Each row below holds a small network's activations on one input, seen along a few directions.
In each table, some parts of the input vary, and every possible input appears once, in random order.
Descriptions start from the smaller parts, as in this example, which fits no table here: one of 3 separate values, together with either a single point or one of 9 places along a line or (one of 4 places along a line, together with one of 5 places around a ring).
Shared parts are said once, and a part with two or three values counts as separate values.
In the rows, 128 means zero.

A family of inputs:
r1: [118 143 156 133 177 111 141 104 121 122  94 121 171 115 137 133 107]
r2: [152  90 106 133 116 140  83 138  88 114 134  98 131 131 150 142  95]
r3: [103 115 137 120 173 111 107 123 111  93  95 104 161 104 123 131  83]
r4: [118 105 104 126 146 138  78 126  90  95 119  92 150 119 127 143  88]
r5: [182  80 125 123  91 109 111 148 103 120 149 117 114 149 152 136 108]
r6: [ 90 168 135 173 119 243 114  69 195  98 132 186  82 111  42  30 165]
r7: [161 126 124 106  94  93 166 152 123 132 130 158 117 113 169 142 163]
r8: [172  91 127 118  74 105 154 152 114 122 154 145 122 143 156 140 143]
r9: [146 173 155 126 163  99 145 104 128 139  96 147 149 116 141 140 151]
r10: [ 12 163  98 136 118 172 150 162 206 225 192  82  78 197  46 131 130]
r11: [153 154 141 115 136  87 159 130 129 150 113 160 132 111 165 138 174]
- What is each input in this table made of? => either one of 2 separate values or one of 9 places around a ring
- A walk changes only the place on the ring of 9. It starts at r8 and steps to r5. List the rest of the walk in order. => r2, r4, r3, r1, r9, r11, r7

A family of inputs:
r12: [131  75 102 148 111 173 112 143 111 102 146  79 102 144 123 125  56]
r13: [ 75 102 137 109 116 127 158 134 154 107 131  63 139 145 114 140  56]
r14: [ 95 161  99 103 114 118 131 192 138 213 142 114  91 159 130 156 152]
r15: [191 102 138  89 155  40  93 142  30  98  85 116 173  95 236 181  98]
r16: [119 159 114 175 182 209  78  84 103 124 113 145 139 135 113 116 126]
r17: [170 117 110 122  85 152 146 102 137  52 120 189 118 102 108  84 183]
r18: [119 126 153  94 124 101 189 111 169  95  94 175 128 101 141  86 166]
r19: [235  99 113  97 137  83  63 154  16  75  99 123 175 102 227 166 105]
r20: [112  76 123 131 121 158 119 136 120 115 147  75  97 143 129 132  52]
r21: [159 156 140 127 108  89 161 104 151 196 167 131 115 154 134 154 156]
r22: [ 71 162 104  94 116 101 162 183 167 199 139 105 120 161 116 175 171]
r23: [ 88 164 127 136 144 157 131  84 160 108 110 144 113  46 104 101 155]
r24: [ 55 104 113 100 125 103 158 183 142 161 173 100 117 141 132 122  93]
r25: [127 152  93 160 139 188  98  96 147  91 111 157  96  66 120  89 158]
r26: [151 163 136 129 141  68 193 129 159 207 149 123 123 158 154 152 150]
r27: [ 72  92  98 111 108 118 138 186 138 161 166 102 119 145 132 107 104]
r28: [ 69 182 149 137 191 160 130  82 146 141  90 119 185 131 102 119 141]
r29: [ 83  98  78 127  83 134 132 177 131 130 178 117 132 137 101 117 100]
r30: [109 131 159 141 174 130  75 112 130 117 112  94 142 148  73 113  69]
r31: [105 148  77 127 102 135 133 182 135 186 160 125  99 149 101 177 157]
r32: [178 153 125 127  83 106 138 104 154 180 157 129 123 176 136 136 181]
r33: [176 141 179 145 100 104 190 150 138 125 115 183 138 135 131 121 138]
r34: [155 137 187 140 118  85 219 146 155 123 113 173 146 145 139 136 156]
r35: [183 133 182 142  71 126 158 128 130 115 133 189 129 131 114 124 144]
r36: [140  98 144 163 177 161  41 107 109 111 132 100 106 161  96 114  83]
r37: [162  95 138  92 150  17 124 137  56  96  67 103 204 100 225 185 127]
r38: [ 99 100 131 117 121 142 130 143 131 119 134  75 110 143 129 126  37]
r39: [135 111 138 105 108 120 174 105 158  95 102 182 130  80 114  86 163]
r40: [153 113 132 106 102 135 148 106 152  77 108 184 111 109 138  76 176]
r41: [125 135  87 126 104 154 100 173 102 193 177 121  56 162 125 169 167]
r42: [195 163 123 130  67 127 106 101 132 176 174 147 103 164 129 135 153]
r43: [ 97 123 154 144 202 116 117 125 150 124 102  84 162 141  74 124  73]
r44: [118 117 151 152 160 142  62 101 127  98 123  90 137 165  75 117  97]
r45: [199  93 131  96 130  61  81 130  29  70 104 114 179 104 215 185 127]
r46: [198 118 172 146  64 145 145 119 128  96 145 185 121 148 118 128 172]
r47: [ 87 162 142 148 203 181 106  86 132 154  97 132 156 129 124 115 122]
r48: [103  72  72 143 101 150 121 178 109 136 191 111 100 145 123 118 117]
r49: [ 99 161 138 156 193 196  85  75 112 137 116 142 135 133 120 124 119]
r50: [ 79 175 122 136 160 140 165 102 171 112  96 135 137  39  98 101 154]
r51: [106 151 109 146 130 172 111  87 159 106 103 146 115  52 105  84 167]
- Changing only one part turns r44 into r43. The same change can be made to r51. Which row results? => r50
- Changing only one part turns r30 into r36. The same change can be made to r21. Which row results? => r42
- What is each input in this table made of? => one of 4 places along a line, together with either a single point or one of 9 places around a ring
- Change only the place on the line of 4 in r33. List by row number the other rows that result. => r34, r35, r46

A family of inputs:
r52: [166 126 147 144 144 139 105  86 107  67  87 165 160  94 134 106 146]
r53: [ 97 135 130 123 143 161 113  95 134  74 109 145 131  83 105  79 109]
r54: [ 66 155  93 160 122 208 105 127 159 161 169 108  91 163  63 115 130]
r55: [205 106 136 129 152 100  90 102  70  89  89 113 166 115 181 145  96]
r56: [ 97 141 140 130 145 159 131 100 141  77  96 148 130  71 114  88 114]
r57: [ 99 156 104 142  91 172 129 151 178 181 170 137  57 154  96 109 168]
r58: [ 57 146 152 147 181 163 125 111 164 130 107 108 134 121  74 106  86]
r59: [161  79 115  98  71  83 139 189  98 145 154 112 133 157 174 170 124]
r60: [151 100 131 101 103  54 179 177 104 153 142 133 153 148 183 167 144]
r61: [196 117 158 133 156  95 103 110  74  96  82 125 168 101 185 148 102]
r62: [193 121 156 136 170  86 117 107  74  94  82 131 177 101 190 146 112]
r63: [177 133 148 140 136 148  93  91 105  66  87 166 145 101 123 103 131]
r64: [ 63 107 111 150 150 181  84 116 153 119 127  72 126 136  67 103  73]
r65: [ 90 137 140 120 160 141 142  81 146  87  99 148 152  66 115  84 122]
r66: [168 102 120  95  98  65 168 175 102 152 142 129 138 153 175 169 126]
r67: [ 62 160 102 151 125 196 115 110 170 171 158 106 106 155  65 115 135]
r68: [157  82 113 102  86  73 153 185  98 144 154 118 141 157 178 169 133]
r69: [129 115 124 117  77 112 168 155 160 167 183 128  89 170 116 134 141]
r70: [186 101 112  88 139  47 114 146  62 124 116 113 162 116 192 186 118]
r71: [177 110 130 145 131 158  90  97 100  70  96 153 135  98 126 113 122]
r72: [ 98 177 122 135 123 148 172 131 189 195 150 152  77 142 103 110 182]
r73: [ 66 121 121 150 165 177 102 116 154 125 120  88 121 130  70 107  72]
r74: [124 142 153 117  83 101 193 154 171 167 161 142  95 165 122 134 157]
r75: [ 99 116 111 138 132 175 108 109 128  65 114 132 120  86 113  88 108]
r76: [194  89 133 135 151 108  82 114  58  90 107 114 162 114 181 145  97]
r77: [130 138 140 114  73 107 173 152 168 157 167 135  93 178 116 128 152]
r78: [178 124 142  96 145  36 141 154  73 129  96 127 167  99 202 191 131]
r79: [171 106 133  90 138  36 121 148  68 129 110 118 176 105 198 186 131]
r80: [ 95 167 113 142 115 156 157 142 183 183 161 149  73 151 103 109 184]
r81: [ 91 161 113 138  94 161 137 140 186 184 163 137  74 152  99 106 181]
r82: [ 60 169 112 149 135 189 128 104 175 175 151 113 112 152  68 115 141]
r83: [127 106 116 123  68 122 153 166 153 155 195 123  85 180 115 131 144]
r84: [183  90 106 102 128  65 106 165  59 112 118 104 152 119 198 192 120]
r85: [ 60 193 134 140 152 180 140 100 173 180 150 136 116 153  62 106 146]
r86: [ 62 136 129 148 176 168 107 111 157 115 117  98 134 139  71  99  85]
r87: [172 147 169 140 152 135 122  89 113  78  76 179 154  82 129 107 142]
- What is each input in this table made of? => one of 4 places along a line, together with one of 9 places around a ring
- Change only the place on the ring of 9 in r53. List by row number the other rows that result. => r55, r63, r67, r68, r69, r70, r73, r81
